These are the activations of a small neural network, seen along a few directions. Each row is one input.
Each table varies a few parts of the input and shows all the possible inputs, shuffled.
Descriptions start from the smaller parts, as in this example, which fits no table here: one of 4 places along a line, together with either a single point or one of 9 places around a ring or (one of 3 separate values, together with one of 5 places around a ring).
Shared parts are said once, and a part with two or three values counts as separate values.

Other details of the inputs vary at random and push rows far along two fixed directions, the same in every table; ignore that.
To show where, the next rows are all for the same input, with only those details redrawn:
-18 64 -18 -7 35 24 18 89 4 -24 12 -45 -16 32
-31 54 -40 0 23 77 2 79 -10 9 22 -39 -23 41
-27 65 -32 -4 33 53 11 91 -5 -8 20 -44 -19 41
0 -93 -48 26 -46 92 -25 -58 -12 66 22 40 -12 -20
-7 -81 -55 25 -43 111 -28 -48 -18 73 25 34 -17 -12
50 -83 31 1 -11 -84 34 -38 33 -49 -14 25 13 -60
6 54 16 -15 44 -50 43 87 22 -71 -1 -44 -4 10
45 -96 16 7 -19 -55 22 -51 26 -25 -8 32 8 -58

Rows:
row 1: -27 63 44 -48 64 -84 27 38 -20 -47 -16 -27 22 -1
row 2: 61 -48 59 -7 -29 -65 49 -53 42 -40 -26 47 33 -50
row 3: -49 59 -41 23 32 104 4 54 6 57 24 -17 -31 57
row 4: 28 49 24 7 49 -104 42 71 9 -86 -30 -32 2 -5
row 5: 5 -76 -52 30 -55 68 -49 -46 -24 70 -13 40 -15 -13
row 6: -16 -68 -39 -6 -43 79 -74 -91 -9 71 12 4 43 -17
row 7: -36 80 -19 21 -19 108 -5 39 -49 57 16 -10 -24 60
row 8: 38 48 56 -14 61 -96 59 77 46 -89 -15 -32 5 4
row 9: -68 55 -35 -32 37 102 -30 37 -36 47 23 -9 20 27
row 10: -18 -43 -21 29 -54 100 4 -77 8 80 6 62 4 -6
row 11: -41 77 -19 -32 22 18 -45 25 -28 20 7 -74 17 51
row 12: 31 52 28 -6 18 -96 33 55 17 -87 -32 -12 21 11
row 13: -6 -51 -48 -11 -31 63 -73 -93 -24 70 -8 -6 33 -6
row 14: -22 80 -13 20 30 51 4 80 -35 26 17 -39 -41 64
row 15: 14 -57 -17 2 -51 44 -10 -39 7 25 10 44 14 -4
row 16: 7 54 38 5 38 -102 42 74 -7 -69 -9 -42 -17 11
row 17: 9 -52 66 -29 15 -89 -6 -78 -3 -36 -19 38 25 -60
row 18: -31 79 -23 -5 7 42 -41 63 -19 9 15 -42 -54 52
row 19: 27 -44 47 -25 -13 -94 -42 -100 18 -32 -21 -14 34 -38
row 20: 0 -51 -17 26 -64 37 -24 -49 -35 47 8 41 -6 10
row 21: 26 31 36 -18 43 -97 54 68 35 -93 -13 -36 4 -14
row 22: 28 -28 -3 29 -44 41 0 -52 -12 35 -19 51 10 -16
row 23: -73 68 -15 -27 50 47 -7 38 -13 28 15 -11 25 19
row 24: 10 30 18 -26 18 -61 24 75 34 -56 -16 -29 1 3
row 25: 19 -73 31 -29 14 -71 6 -82 -8 -14 -31 46 43 -64
row 26: 63 -76 22 30 -6 -55 15 -52 10 -10 -24 42 5 -44
row 27: -51 66 -42 1 -2 78 5 54 7 34 23 -7 -8 58
row 28: -14 -42 -18 -8 -27 14 -44 -79 9 56 14 -2 47 -28
row 29: -25 62 -6 0 10 -16 -2 84 -24 -6 -3 -41 -31 42
row 30: 63 -44 75 8 -36 -88 20 -93 23 -44 -18 51 3 -52
row 31: -37 75 -41 3 -15 107 -49 29 -34 35 37 -17 -43 75
row 32: -19 -88 -44 16 -55 57 -21 -62 14 80 8 50 -15 -22
row 33: 56 -55 52 19 -5 -65 3 -61 15 -25 3 29 -22 -35
row 34: 11 55 31 3 32 -65 12 43 0 -62 6 -34 -34 6
row 35: 19 -73 17 17 -7 -79 39 -48 41 -22 -8 33 3 -52
Q: Describe the family of inputs behind these rows.
A: one of 5 places along a line, together with either one of 2 separate values or one of 5 places around a ring
Q: The inputs of row 18 and row 29 match in every part but the place on the line of 5. If row 30 is changed in the same way as row 18 into row 29, which row does it become?
A: row 7
Q: Which other rows does row 14 become when the place on the line of 5 takes its other values? List them by row number.
A: row 3, row 8, row 26, row 33

Rows:
row 36: 2 -38 -14 -7 -14 -5 -2 -27 2 8 -3 10 23 -18
row 37: -3 39 6 -6 9 18 -15 4 -14 0 1 -9 -2 18
row 38: -14 25 -2 1 4 8 -13 10 -25 12 3 -11 -6 19
row 39: 4 -53 -3 -1 -36 13 -12 -78 2 33 -4 43 24 -25
row 40: 17 -53 -6 8 -37 -5 -22 -49 -1 14 -3 8 2 -19
row 41: -2 26 -1 -4 11 17 -15 9 -19 4 4 -14 2 12
row 42: 24 3 17 -2 20 -75 30 22 35 -51 -25 -11 22 -18
row 43: -28 28 -9 -17 13 19 -1 22 -15 15 3 -12 14 9
row 44: -6 18 -11 0 13 13 -14 16 -27 0 3 -15 -8 15
row 45: -32 34 -8 -18 24 36 -9 27 -18 18 2 -16 12 11
row 46: -8 22 -13 7 7 8 -7 29 -15 3 0 -14 -22 19
row 47: -13 26 -3 2 -5 4 -14 10 -13 11 1 -19 -6 22
row 48: 3 14 46 -14 35 -101 24 3 18 -49 -7 -16 11 -25
row 49: -5 16 -15 9 -5 6 -9 22 -6 5 -1 -17 -21 18
row 50: 0 -11 -4 2 -15 16 5 2 11 -4 14 14 -8 0
row 51: 14 12 41 -28 14 -84 12 2 32 -60 -9 -4 17 -14
row 52: -11 11 -27 -4 4 23 2 24 3 10 0 -7 3 7
row 53: -8 -30 12 3 -8 -7 -13 -58 0 21 5 26 -1 -20
row 54: 5 -60 3 20 -12 -7 6 -41 6 22 9 31 -15 -30
row 55: -2 22 -11 -3 13 19 -16 19 -21 -4 4 -20 -3 14
row 56: 0 -46 -3 -9 -18 -6 -20 -40 8 10 7 13 12 -21
row 57: 28 4 28 1 20 -73 47 29 38 -50 -21 -1 23 -14
row 58: -4 20 -1 15 -5 16 8 19 -14 2 5 3 -22 20
row 59: 1 -21 -10 -2 -8 10 2 10 14 1 11 9 -8 -1
row 60: -14 10 -26 -7 6 22 -12 34 8 -3 12 -15 -12 12
row 61: 10 -85 -5 11 -24 27 0 -54 -1 37 -5 51 5 -38
row 62: 18 -49 -1 21 -18 14 -2 -34 -13 24 2 34 -13 -14
row 63: 8 17 -5 9 8 24 4 27 -9 0 5 -5 -14 15
row 64: 3 22 0 13 4 21 8 19 -17 -2 6 5 -18 17
row 65: 1 20 -9 9 -8 18 0 29 3 8 3 -15 -18 22
row 66: -28 39 0 -16 18 33 -8 12 -11 13 -3 -2 7 15
row 67: -2 -50 -4 -8 -5 3 -9 -32 -9 10 -9 16 16 -28
row 68: -4 36 3 -6 -3 22 -17 2 -6 4 3 -11 -1 18
row 69: -11 1 -25 1 1 19 -7 8 0 9 -4 -12 21 8
row 70: -4 18 -6 12 3 13 5 29 -15 9 2 -3 -23 24
row 71: -12 22 -14 2 -4 8 -15 19 -15 4 3 -25 -12 24
row 72: -8 -6 5 18 1 5 14 -5 2 5 15 16 -20 -6
row 73: 3 -38 -5 -2 1 2 0 -15 1 7 -10 17 5 -27
row 74: -17 24 -12 -2 8 19 -5 11 1 14 -3 -14 25 12
row 75: -24 29 -16 -14 7 27 -5 16 -6 20 4 -13 21 13
row 76: 16 -50 14 0 -9 -33 26 -20 12 -5 -11 34 8 -33
row 77: -13 36 4 -2 -6 5 -14 3 -8 7 -1 -12 -9 26
row 78: 12 -51 11 9 0 -46 4 -35 13 -7 -3 18 -7 -38
row 79: -14 22 -12 0 7 8 -13 22 -25 2 3 -20 -13 23
row 80: -8 27 -18 -3 2 29 -19 24 -13 2 6 -29 -6 21
row 81: 14 -77 -14 12 -36 20 8 -54 9 37 0 47 12 -30
row 82: 2 21 -16 3 1 21 -13 24 -2 1 2 -20 -13 13
row 83: -4 15 -8 13 -8 13 3 26 -4 12 2 -9 -23 24
row 84: -14 38 6 -2 3 8 -13 6 -18 7 -1 -5 -10 26
row 85: 3 -18 10 4 -4 10 20 -6 3 -2 -3 28 1 -16
row 86: 21 0 34 -25 35 -88 28 7 33 -65 -9 -29 23 -22
row 87: 15 24 37 -14 17 -76 24 -1 32 -48 -24 -2 35 -10
row 88: -4 28 -5 -4 1 19 -18 12 -9 7 4 -23 1 15
row 89: -19 -31 -15 4 0 15 -18 -28 -12 26 13 2 -7 -12
row 90: -4 23 -4 15 -14 18 5 20 -6 4 5 -3 -22 24
row 91: 4 21 -13 3 13 21 -10 25 -13 -4 2 -15 -12 11
row 92: 5 -27 -4 11 -10 39 10 -27 14 15 15 18 -6 -8
row 93: -13 -12 4 -11 -10 9 -7 -34 -6 19 -6 23 15 -10
row 94: -6 25 -1 -1 12 12 -13 9 -26 8 3 -10 -3 15
row 95: 6 -53 2 -5 -8 11 -12 -62 11 25 9 12 19 -26
row 96: -8 5 8 -14 8 16 -7 -29 13 9 7 -1 10 0
row 97: 13 -8 23 -23 16 -84 12 16 27 -63 -7 -17 15 -17
row 98: 2 23 -3 13 -16 20 4 19 2 1 5 -6 -18 19
row 99: -3 8 -4 0 20 24 16 22 20 3 13 -12 -8 9
row 100: 6 -49 7 -11 -7 -39 6 -31 1 -9 -13 14 23 -35
row 101: -8 -30 -22 3 -9 22 -4 -13 -9 24 -3 19 0 -13
row 102: -11 19 -1 1 2 18 24 25 -3 -1 3 12 -4 7
row 103: 7 23 -2 10 -8 25 3 20 -1 -4 7 -6 -13 15
row 104: 23 13 33 -6 9 -72 53 22 30 -56 -14 6 18 -17
row 105: -3 20 -10 14 -2 28 20 22 10 1 1 7 5 13
row 106: -4 19 -21 7 -9 24 -15 22 -1 11 2 -20 -19 19
row 107: 33 5 29 0 7 -59 26 20 23 -44 -12 -9 0 -10
row 108: 16 -77 -16 9 -18 25 -12 -63 14 30 7 23 1 -32
row 109: 20 18 32 -11 2 -73 9 6 16 -39 -13 -24 11 -7
row 110: 19 24 42 -13 21 -68 11 -2 1 -45 -15 -1 7 -4
row 111: 0 16 -11 6 13 12 -7 22 -17 0 0 -8 -17 12
row 112: 5 27 0 11 3 28 7 22 -11 -6 7 -1 -14 16
row 113: 14 -35 8 5 -39 -1 -23 -63 3 19 -4 22 2 -13
Q: Describe the family of inputs behind these rows.
A: one of 6 places along a line, together with either one of 3 separate values or one of 4 places along a line or one of 6 places around a ring
Q: The inputs of row 40 and row 106 match in every part but the place on the line of 6. If row 55 is changed in the same way as row 40 into row 106, which row does it become?
A: row 91
Q: The inputs of row 81 and row 36 match in every part but the place on the line of 6. If row 54 is changed in the same way as row 81 into row 36, which row does it become?
A: row 89
Q: Which other rows does row 100 become when the place on the line of 4 takes its other values? List them by row number.
A: row 36, row 67, row 69
Q: A walk changes only the place on the line of 4. It starts at row 66 and steps to row 93. List the rest of the walk in order.
A: row 39, row 87
Q: Which other rows does row 59 become when the choice among 3 separate values takes its other values? List them by row number.
A: row 54, row 99
Q: Which other rows does row 98 become when the place on the ring of 6 takes its other values? List them by row number.
A: row 58, row 64, row 90, row 103, row 112
Q: Which other rows does row 62 become when the place on the ring of 6 takes its other values? List them by row number.
A: row 63, row 65, row 70, row 83, row 107
Q: List by row number the other rows that have the place on the line of 6 in common with row 45.
A: row 38, row 41, row 43, row 47, row 48, row 56, row 74, row 75, row 88, row 94, row 95, row 109

Rows:
row 114: -20 -17 -6 -5 0 25 -22 -37 -24 33 4 15 7 -7
row 115: -9 87 20 -26 35 -41 -4 57 -8 -46 -8 -51 7 31
row 116: -15 86 -10 13 13 43 7 72 -10 -1 13 -29 -36 55
row 117: -23 -43 -33 -3 -19 60 -44 -50 -12 55 14 11 6 -7
row 118: 26 -11 30 2 6 -64 51 14 35 -46 -15 15 14 -24
row 119: 23 -17 37 -24 21 -87 20 -18 29 -49 -19 -4 38 -36
row 120: -8 -45 -19 -1 -25 21 -39 -54 -17 41 3 8 9 -12
row 121: 16 -22 31 -6 -16 -44 -13 -59 3 -7 -9 11 14 -19
row 122: 2 -43 -34 25 -31 51 -16 -14 -12 41 9 16 -24 1
row 123: 24 -20 19 1 7 -60 31 13 28 -43 -5 1 -4 -22
row 124: 7 45 9 -5 33 -21 38 68 20 -44 -2 -23 -3 13
row 125: 34 -45 3 23 -30 -4 -2 -29 -4 0 -5 25 -16 -15
row 126: -13 -25 -8 -9 -17 20 -8 -40 4 27 -3 23 29 -15
row 127: -43 71 -38 15 22 99 2 78 -33 38 24 -19 -41 56
Q: Describe the family of inputs behind these rows.
A: one of 2 separate values, together with either a single point or one of 6 places along a line
Q: The inputs of row 119 and row 124 match in every part but the choice among 2 separate values. If row 114 is changed in the same way as row 119 into row 124, which row does it become?
A: row 127

Rows:
row 128: 42 -36 35 10 -9 -55 39 -26 27 -34 -19 36 16 -32
row 129: -25 79 -5 4 32 19 13 77 -6 -12 10 -33 -37 41
row 130: 25 -27 24 12 -11 -51 -5 -32 8 -17 -7 10 -16 -14
row 131: -33 86 -9 -23 44 3 -1 71 14 -22 9 -58 -1 38
row 132: -8 -48 -41 28 -31 95 -27 -33 -30 60 22 34 -32 2
row 133: 43 -22 34 -5 -17 -66 4 -39 20 -35 -18 6 21 -24
row 134: 2 -16 -13 0 -6 -12 -20 -6 -14 6 -7 -9 6 -3
row 135: -21 86 0 -15 36 -16 -7 66 4 -29 6 -56 -12 39
row 136: 57 -22 52 2 -17 -90 20 -33 21 -51 -26 14 11 -27
row 137: 9 -36 0 -11 -1 -41 -1 -20 8 -12 -16 -1 24 -29
row 138: -6 -19 -12 -3 10 -3 10 10 4 2 -7 1 15 -16
row 139: -6 81 0 7 15 30 18 65 -8 -12 1 -19 -18 42
row 140: -17 -49 -48 4 -27 92 -44 -42 -17 63 21 11 -2 1
row 141: 24 -19 30 7 -24 -52 8 -30 8 -17 -8 14 -3 -12
row 142: -11 -46 -46 12 -37 90 -57 -46 -30 65 23 10 -13 5
row 143: -1 -14 -18 15 -9 22 1 9 -23 18 0 11 -16 -1
row 144: 13 -20 26 -19 -6 -66 14 -30 30 -31 -14 1 32 -26
row 145: -20 -41 -33 22 -39 95 -9 -35 -14 75 21 41 -14 4
row 146: -26 77 -4 -3 44 16 25 86 7 -17 13 -31 -26 38
row 147: -9 -33 -30 18 -7 46 3 2 -17 36 4 23 -10 -2
row 148: -33 91 -11 -13 16 22 -10 64 -9 -1 10 -50 -5 53
row 149: 16 -29 29 -11 -2 -61 31 -21 35 -28 -12 16 26 -31
row 150: -15 -57 -47 23 -27 109 -21 -29 -24 70 26 34 -25 -1
row 151: 6 -21 3 -9 13 -12 13 5 17 -16 2 -2 9 -20
row 152: -27 78 -3 -18 49 -3 20 78 22 -30 9 -44 -4 29
row 153: 4 -46 -25 19 -31 56 -40 -39 -30 43 11 17 -24 1
row 154: -34 16 11 -15 29 30 -31 -43 -43 36 13 -1 7 0
row 155: 36 -33 32 -6 -4 -62 31 -26 38 -41 -19 20 35 -38
row 156: 37 -32 28 -10 -12 -59 12 -42 33 -33 -18 12 36 -30
row 157: -7 -3 44 -37 17 -76 1 -37 -4 -26 -29 22 48 -34
row 158: 9 -13 -2 10 -9 -19 -8 2 -18 1 -10 -3 -7 -1
row 159: -25 85 -1 4 20 19 21 75 -7 -13 9 -23 -21 47
Q: Describe the family of inputs behind these rows.
A: either one of 2 separate values or (one of 5 places along a line, together with one of 6 places around a ring)
Q: Which of the alternatives is row 157?
A: one of 2 separate values
Q: Which other rows does row 133 become when the place on the line of 5 takes its other values? List them by row number.
A: row 134, row 135, row 142, row 148
